A small network was shown many inputs. Here are its activations along a few directions, one row for each input.
Each table varies a few parts of the input and shows all the possible inputs, shuffled.
Descriptions start from the smaller parts, as in this example, which fits no table here: one of 2 separate values, together with either a single point or one of 9 places around a ring or (one of 6 places along a line, together with one of 8 places around a ring).
Shared parts are said once, and a part with two or three values counts as separate values.
In the rows, 128 means zero.

Other details of the inputs shift rows strongly along two fixed directions, in all tables alike. That doesn't count.

Rows:
row 1: [124 129 131 191 125 106 137 159 116 149 141  90  97 159]
row 2: [137  26 239  46 150 216 140 166 102 101 171 177 107  93]
row 3: [113 146 149 179 114  96 134 155 113 168 133  85 107 146]
row 4: [153 136  63 100 125 128 150 101 169 142 141 166 142 148]
row 5: [130  62 179  68 137 182 121 157 118 105 131 159 117  92]
row 6: [163 151  79  98 136 132 157 112 159 151 116 173 149 134]
row 7: [125  89 122 129 128 130 108 149 133 116 146 121 109 129]
row 8: [133 106 140 131 137 136 115 158 125 127 119 126 115 118]
row 9: [144 114 148 126 145 143 116 122 102 116 122 127 110 128]
row 10: [119 143 146 158 125 104 112 121  96 141 116  84 109 138]
row 11: [136  96 132 124 136 138 109 113 108 105 150 121 105 139]
row 12: [ 95 152 150 176 111  95 124 154 117 164 139  90 112 160]
row 13: [130 164  86  78 131 129 122  73 141 135 108 153 155 136]
row 14: [101 181 145 208 103  86 156 137 140 117 141  98 150 129]
row 15: [101 118 149 113 122 135 104 150 127 132 129 120 127 126]
row 16: [107 134 157 145 116 130 133 134 146  86 133 129 166  92]
row 17: [129 125 128 171 136 115 114 128  94 122 128  91  98 145]
row 18: [139 159  65  76 121 128 133 104 166 151  97 158 161 112]
row 19: [111 162 154 185 118  98 132 108 117  90 126  97 156 123]
row 20: [148 141  44  96 138 130 135 109 166 137 107 164 150 119]
row 21: [152 155  80  91 132 132 136  77 134 135  93 162 145 124]
Description of these inputs: one of 3 separate values, together with either a single point or one of 6 places along a line.
- Changing only the choice among 3 separate values turns row 20 into row 17. The same change can be made to row 8. Which row results? => row 9
- Which other rows agree with row 3 in the choice among 3 separate values? List them by row number. => row 1, row 2, row 4, row 6, row 12, row 14

Rows:
row 22: [146 167  49 162 113  93 153 123 166 145 101 140 153 130]
row 23: [112 135 136 163 117 108 119 123  99 142 132  89 101 159]
row 24: [111 139 137 177 119  98 125 154 131 142 145  96 126 152]
row 25: [113 129 121 178 109  95 116 157 137 134 134  89 124 136]
row 26: [103  79 208 113 123 162 134 160 110 116 170 124 112 123]
row 27: [113 141 139 164 128  97 104 135  95 147 117  93 104 148]
row 28: [138  75 138  85 142 159 106 122 125 103 140 138 119 114]
row 29: [122 130 132 170 132 101 106 131 108 137 134  87 105 161]
row 30: [146 178  58 164 115  98 154 122 166 148 104 147 150 140]
row 31: [125 151 146 163 119 107 123 129  92 158 110  86 108 145]
row 32: [122 138 127 169 122 105 103 142  98 145  96  80 110 128]
row 33: [157 170  51 154 129  99 137  99 145 142  94 138 130 149]
row 34: [147 180  69 159 112  96 171 111 160 160 116 147 150 143]
row 35: [115  68 187 111 136 152  94 153  88 107 135 114  95 105]
row 36: [159 133  99  31 151 169 134  86 138 134 103 189 163 109]
row 37: [148 119  86  31 150 171 131  77 147 119 124 193 157 123]
row 38: [148 177  42 149 132  99 128  93 150 144 105 128 130 148]
row 39: [109 157 144 172 114 105 124 162 126 151 105  93 120 131]
row 40: [143  78 133  93 151 164 118 125 122  99 142 140 112 107]
row 41: [105  85 217 109 125 152 132 159 111 124 159 128 108 112]
row 42: [143 173  48 140 124  95 115  91 152 146 105 126 135 155]
row 43: [154 129  99  27 138 160 140  74 142 132 121 195 152 112]
row 44: [137 187  48 157 117  96 147 117 170 148 116 136 151 138]
row 45: [133  84 142  99 136 162 135 149 142 103 154 148 132  98]
row 46: [109 123 117 170 120 106  99 136 105 131 116  83 103 142]
row 47: [119 190  73 136 117  86 141 115 159 166 103 138 156 138]
row 48: [111  89 216 110 139 161 127 172 108 125 140 122 118 109]
row 49: [122 148 137 168 124 108 103 140  98 148  99  87 106 139]
row 50: [128 136 125 178 139 104 119 134 104 134 135  90 100 154]
row 51: [110 134 126 171 122 109  99 134 105 133 120  89  99 153]
row 52: [130 139 129 175 127 104 131 127 103 139 141  88  95 154]
row 53: [116 145 130 186 125 103 137 155 127 141 146 100 121 143]
row 54: [101 151 139 172 110  94 117 159 128 146 118 100 116 135]
row 55: [101 176 170 201 115  90 119  85  93  56 119  74 156 118]
row 56: [138  58 176 131 144 157 117 155  96  95 139 120  92 116]
row 57: [121  79 204 127 133 162 143 164 112 112 181 126 106 116]
row 58: [113  80 202 112 130 158 118 179 112 114 132 114 116  95]
row 59: [102  66 189 115 125 159 113 174 114 101 155 118 115 109]
row 60: [127 110 181  81 130 164 148 137 130 135 134 149 135 105]
row 61: [126 139 135 193 123 103 145 160 125 141 132 111 121 145]
row 62: [156  89 156  95 142 163 146 118 111 112 144 155 112 126]
row 63: [121 180  57 136 107  84 133 120 164 156  93 131 154 124]
row 64: [150 119  94  40 134 168 141 105 182 114 139 201 170 109]
row 65: [125 156 148  71 134 163 153  52 164  42 133 194 226  61]
row 66: [117 183  64 140 116  96 142 114 159 157 115 134 159 150]
row 67: [165 120  91  34 141 164 142  69 155 123 138 189 153 125]
row 68: [116  78 197 111 139 155  94 152  87 109 138 121  91 117]
row 69: [152 123 102  38 130 165 160  93 177 126 151 199 172 113]
row 70: [101  76 199 117 127 164 115 173 115 103 158 124 111 119]
row 71: [174 115  88  53 156 166 151  86 147 115 121 200 151 120]
- Changing only one part turns row 59 into row 46. The same change can be made to row 54. Which row results? => row 68
- Changing only one part turns row 48 into row 36. The same change can be made to row 61. Which row results? => row 71
- What is each input in this table made of? => one of 2 separate values, together with either a single point or (one of 4 places along a line, together with one of 6 places along a line)
- Which other rows does row 54 become when the place on the line of 6 takes its other values? List them by row number. => row 30, row 39, row 44, row 64, row 70
- Which other rows does row 62 become when the place on the line of 4 takes its other values? List them by row number. => row 33, row 56, row 71
- Which other rows does row 37 become when the choice among 2 separate values takes its other values? List them by row number. => row 66
- Which other rows does row 32 become when the place on the line of 4 takes its other values? List them by row number. => row 31, row 36, row 49
